A small network was shown many inputs. Here are its activations along a few directions, one row for each input.
Each table varies a few parts of the input and shows all the possible inputs, shuffled.
Descriptions start from the smaller parts, as in this example, which fits no table here: ring(5) and (point or line(11) or (values(2) and line(6))).
Shared parts are said once, and a part with two or three values counts as separate values.

Other details of the inputs vary at random and push rows far along three fixed directions, the same in every table; ignore that.

Table:
x1: [-15  -5 -44  18  31  -5  24  -3 -41  11  28  29]
x2: [ -27  -31   34   -8   10  -45  -41  -15   68  -30   -8 -102]
x3: [-14  -4 -34  27  97 -42  34 -83  47  23 -10 -64]
x4: [ 51  56  -7 -14 -39  18 -30  14  26  18  25   4]
x5: [  3 -73  15   7  22 -41 -45 -35  45   7 -16 -75]
x6: [-20 -10   9  25   4   3  32  12 -44  -8 -12  46]
x7: [  6  11 -54  17  46   6  37  -9 -40  24  22  10]
x8: [ -1  44  -1   2  28  24  49  -3   3 -26  -1  31]
x9: [-20  24 -17 -14  24  17  45 -11 -15   2 -11  31]
x10: [ 78  70 -53  18 -71 -10 -63   0  29 100  37 -19]
x11: [-19  43  -2   5  15  10  35   2   7 -26  14  53]
x12: [-24 -45 -15  13  28   6  33  12 -55 -17   7  27]
x13: [ 63  86 -61 -26 -73   1 -71  -1  39  93  48  -4]
x14: [ 23 -59   3   4  29 -31 -36 -46  44  11 -27 -97]
x15: [-22   9  -7  33  14  -5  37  -1 -23  10  -4  42]
x16: [ 85  85 -62  19 -70 -13 -67  -1  31 113  48 -15]
x17: [ 41 -66   0 -13 -30  26 -37  36 -61 -12  -6 -24]
x18: [-20 -21  28  29  66 -32  48 -61  34  -4 -54 -41]
x19: [-42  -6   8 -17   7  16  30   9 -31 -22  -9  56]
x20: [-14  41 -26 -14  25  14  42 -11 -11  17   0  36]
x21: [-19  -4   5  26   8   0  35  12 -39   2  -7  46]
x22: [-36 -11 -28  31  88 -56  26 -81  56  23   2 -47]
x23: [ -1 -33  28 -33 -58  20 -39  31 -17  -8  -6  20]
x24: [  5  30 -20  27  18   4  43  -7 -29  20  -8  28]
x25: [ 38 -26  54 -30 -51  42 -23  46 -20 -51 -19   3]
x26: [ 14 -43  65 -25 -59  34 -33  53 -18 -61 -13  20]
x27: [-44  56 -34   9  26  -8  34   9 -10  -9  46   4]
x28: [-21 -13  23  -8  11 -46 -45 -17  71 -14   3 -98]
x29: [ 11 -48  65 -26 -53  35 -33  56 -21 -65 -18  25]
x30: [ 18 -65  50   3 -66  17 -37  49 -48 -17 -24  13]
x31: [ -2  -4   4 -24 -44   6 -37  14   9  14   4  16]
x32: [-47   6  -2  -4  15   8  32  41 -45 -50  21  13]
x33: [-38  30 -19  -9  17   4  30  -7  -7  12  10  54]
x34: [ -5 -73  68 -37   3 -12 -25 -31  47 -30 -69 -72]
x35: [  4  56  -9   1  23  21  44  -3   2 -20   5  36]
x36: [ 12  -6  34 -14 -41  16 -30  27  15 -30   2  14]
Description of these inputs: values(4) and (point or (values(2) and line(4))).
The inputs of x36 and x26 match in every part but the values(4) part. If x10 is changed in the same way as x36 into x26, which row does it become?
> x18
Change only the values(2) part in x16. List by row number the other rows that result.
> x21
Change only the values(2) part in x10. List by row number the other rows that result.
> x15

Table:
x37: [-32  16   7   7   8   7  34   8 -13 -15   2  51]
x38: [  2  45 -57  15  -8   3   9   9 -31  47  42  50]
x39: [ 34 -96  43 -30 -83  32 -66  65 -62 -26 -19  -4]
x40: [-10   3  28  12  43  -5  37 -25  26 -37 -29 -18]
x41: [-73 -15  25 -15  60  14  65  18 -29 -91  -4  14]
x42: [  1  67 -40  -2 -14  17  17   9 -12  29  36  64]
x43: [  7  42 -60   7  -3  13  21   7 -42  44  34  47]
x44: [ 20 -75  27 -39 -77  29 -77  89 -62 -48  20 -35]
x45: [-10 -53  38  23  67 -38  15 -56  47 -29 -50 -83]
x46: [ 13  71 -42  -4 -10  25  22   8 -18  31  29  56]
x47: [ 50 -81  32 -32 -84  40 -64  66 -68 -16 -18  -8]
x48: [  4  45  -5  11 -15 -46 -42 -39  91  47  14 -33]
x49: [-61 -50  20  19  53   1  68   1 -51 -43 -26  38]
x50: [ 38  53 -56  13   3 -12 -13 -24  21  68  35 -13]
x51: [ 24  50 -58  19   3  19  27  13 -42  35  36  35]
x52: [  0  29  -7  -8   5  -8   1 -26  36  16  -4  -1]
x53: [  53   22    4  -17  -74  -35 -115  -20  103   59   14  -63]
x54: [  0 -17  41  -6  39 -25  -3 -54  78 -14 -44 -64]
x55: [-31 -12  30   5  54  25  80   1 -31 -62 -38  29]
x56: [-28 -45  30  20  33 -56 -15 -50  59   4 -31 -63]
What do these inputs look like to the network?
> values(2) and (point or line(9))
The inputs of x49 and x37 match in every part but the values(2) part. If x47 is changed in the same way as x49 into x37, which row does it become?
> x46
